A small network was shown many inputs. Here are its activations along a few directions, one row for each input.
Each table varies a few parts of the input and shows all the possible inputs, shuffled.
Descriptions start from the smaller parts, as in this example, which fits no table here: one of 6 places along a line, together with either a single point or one of 9 places around a ring or (one of 2 separate values, together with one of 5 places around a ring).
Shared parts are said once, and a part with two or three values counts as separate values.
In the rows, 128 means zero.

Other details of the inputs vary at random and push rows far along two fixed directions, the same in every table; ignore that.

Table:
R1: [100  98 135 123 123 142 150 112 105  68 149 100]
R2: [134 130 129 116 113 136 116 122 130 105 125 141]
R3: [126 154 115 136 137 125 111 131 159 151 104 134]
R4: [135 144 118 115 125 134 110 128 133 129 126 145]
R5: [164 169 128 131 125 119  97 147 181 176  90 170]
R6: [128 128 141 132 122 123 123 142 174 104  94 140]
R7: [112 141 122 122 134 136 120 139 187 115 105 134]
R8: [ 98 101 145  94 141 163 145 117 111  71 183 111]
R9: [ 99  97 145 125 137 144 152 112 103  99 166  93]
R10: [104  84 148 120 122 140 158 125 116  75 155 101]
R11: [ 98  88 158 121 133 141 157 119 109  59 159 101]
R12: [152 142 124 124 114 124 118 138 133 133 115 151]
R13: [ 99 106 134 120 143 138 149 127 108  77 155 109]
R14: [118 117 127 125 116 130 134 138 152  92 111 129]
R15: [114 134 116 129 132 132 125 125 137 112 119 123]
R16: [163 172 124 131 126 121  98 125 178 180  86 171]
R17: [146 155 122 143 123 112 105 149 185 174  81 151]
R18: [139 140 139 118 114 135 105 124 168 108 105 152]
R19: [119 127 121 126 134 126 131 143 138 114 120 130]
R20: [166 171 112 132 110 116  97 124 163 163  76 173]
R21: [131 146 115 132 133 121 116 148 165 158 104 139]
R22: [ 98  93 124 117 132 143 158 120  94  87 168  94]
R23: [127 142 129 135 123 121 118 137 162 102  91 143]
R24: [137 148 125 114 137 137 122 120 143 144 128 148]
R25: [164 133 108 167 113  89 122 111  41 236 136 107]
R26: [113 103 143  99 143 154 154 130  99  96 186 114]
R27: [130 127 124 135 119 118 127 141 137 118 106 133]
R28: [112 131 144 132 141 136 125 125 161 103 117 126]
R29: [144 103 126 150 133 104 150 126  29 210 179  95]
R30: [155 140 106 161 119  95 119 118  62 198 121 120]
R31: [110 127 149 127 142 135 129 134 169  95 120 130]
R32: [158 122 117 165 122  93 131 109  23 219 151 101]
R33: [115 106 131 101 135 152 153 106  90  90 174 119]
R34: [116 136 126 133 146 129 125 126 125 134 132 120]
R35: [139 140 136 121 127 134 109 125 144 144 128 143]
R36: [137 134 123 113 129 135 128 139 124 122 139 141]
R37: [106 125 135 117 144 139 134 145 166  96 124 129]
R38: [151 115  94 151 124  96 142 129  18 227 167 100]
R39: [131 155 111 141 135 118 109 131 145 141  97 139]
R40: [ 98  81 134 119 119 143 164 114  87  69 168  90]
R41: [149 134 139 122 117 129 121 135 143 128 119 148]
R42: [142 141 140 117 118 137 118 116 172 108 102 157]
R43: [130 123 128 137 115 121 126 126 143 130 111 124]
R44: [145 125 116 150 124 108 130 123  82 205 144 109]
R45: [107 135 136 122 148 136 128 138 165  98 121 131]
Description of these inputs: one of 5 places around a ring, together with either one of 3 separate values or one of 6 places around a ring.
Question: The inputs of R37 and R6 match in every part but the place on the ring of 5. If R24 is changed in the same way as R37 into R6, which row does it become?
Answer: R42
Question: The inputs of R30 and R28 match in every part but the place on the ring of 5. If R40 is changed in the same way as R30 into R28, which row does it become?
Answer: R44
Question: Change only the place on the ring of 5 in R4. List by row number the other rows that result.
Answer: R2, R8, R18, R35
Question: Change only the choice among 3 separate values in R4. List by row number the other rows that result.
Answer: R33, R36
Question: A walk changes only the place on the ring of 5. It starts at R25 and steps to R1. List the rest of the walk in order.
Answer: R15, R3, R9

Table:
R46: [122 102 137 131 131 128 152 122  89 132 160  99]
R47: [131 148 108 142 129 112 118 136 129 154 104 134]
R48: [100 121 154 107 123 154 130 124 209  28 104 140]
R49: [106  96 129 131 137 132 151 117  70 126 169  87]
R50: [142 143 117 146 129 108 121 138 130 167 111 134]
R51: [135 132 121 145 130 110 122 142 123 171 123 126]
R52: [135 149 105 148 130 107 111 138 128 173 106 129]
R53: [133 135 128 135 124 122 121 132 134 126 112 133]
R54: [164 154 125  87 116 151 106 128 149 137 135 177]
R55: [ 97 112 150 118 134 149 138 136 181  65 124 122]
R56: [104  86 143 119 129 142 161 113  73  76 173  98]
R57: [127 138 119 136 126 120 121 129 145 136 108 128]
R58: [131 128 128 131 128 123 129 135 140 134 116 131]
R59: [139 120 145  88 148 159 142 101  64 137 209 132]
R60: [148 134 122 142 115 112 121 123 107 157 116 133]
R61: [149 141 122 147 118 113 110 127 129 166 107 135]
R62: [114 136 123 124 129 134 124 134 176  90  98 137]
Question: What do these inputs look like to the network?
Answer: either one of 2 separate values or (one of 3 separate values, together with one of 5 places around a ring)
Question: Change only the choice among 3 separate values in R62. List by row number the other rows that result.
Answer: R58, R60

Table:
R63: [142 128 118 124 120 133 139 142  94 155 156 119]
R64: [133 132 139 132 148 124 131 132  91 150 154 118]
R65: [139 119 147 149 128 113 141 114  81 141 134 113]
R66: [140 129 119 120 125 118 116 148 117 164 127 141]
R67: [147 118 119 133 110 127 139 138  90 148 155 118]
R68: [107 124 104 136 136 108 127 147 144 122  96 127]
R69: [133 153 140 131 134 127 104 149 158 131 110 142]
R70: [130 117 145 138 127 123 126 135  95 126 152 114]
R71: [139 140 125 139 142 120 126 113 125 194 135 132]
R72: [126 115 128 114 144 126 145 124 108 134 148 139]
R73: [126 146 110 169 140  98 118 142 110 164 103 113]
R74: [126 135 119 109 137 143 123 112 104 124 150 127]
R75: [130 133 127 121 112 136 113 109 141  95 115 140]
R76: [138 118 133 130 114 132 156 120 117 114 127 122]
R77: [140 164 113 122 138 131 107 110 150 143 109 161]
R78: [141 130 119 127 135 131 156 122  93 155 159 128]
R79: [131 143  92 153 126 111 135 146 125 157 105 117]
R80: [135 127 121 116 133 139 150 135 106 135 157 121]
R81: [148 115 123 138 106 120 148 125  89 141 146 117]
R82: [ 64 108 137 123 143 152 139 133 208  37 107 103]
R83: [127 135 137 131 117 131 104 136 187 131 106 136]
R84: [134 132 127 132 127 126 114 132 126 180 137 119]
R85: [148 135 119 129 113 110 104 150 145 156 102 155]
R86: [135 118 131 126 114 116 122 135 147 118 105 147]
R87: [131 160 142 133 151 128 115 133 179 120 101 157]
R88: [104 102 146 106 124 157 148  93 117  45 145 115]
R89: [ 90  62 160  98 130 150 176 112 104  33 164 105]
R90: [128 158 120 109 123 145  93 131 174 107 104 154]
R91: [126 130 127 106 139 130 124 144 154 124 119 149]
R92: [110 135  97 139 128 119 124 116  92 131 128 110]
R93: [134 152 121 118 113 139  91 127 173 101  98 155]
R94: [137 133 148 144 121 117 117 131 142 115 110 134]
R95: [128 106 140 139 115 122 134 112 113 144 143 107]
R96: [104 101 145 112 145 149 149 117 114 119 174 100]
R97: [126 125 144 135 121 129 128 113 167 127 100 126]
Question: What do these inputs look like to the network?
Answer: one of 5 separate values, together with either a single point or one of 6 places along a line
Question: The inputs of R75 and R86 match in every part but the choice among 5 separate values. If R88 is changed in the same way as R75 into R86, which row does it become?
Answer: R89
Question: Change only the choice among 5 separate values in R80. List by row number the other rows that result.
Answer: R64, R74, R91, R96
Question: Change only the choice among 5 separate values in R70. List by row number the other rows that result.
Answer: R67, R83, R85, R93
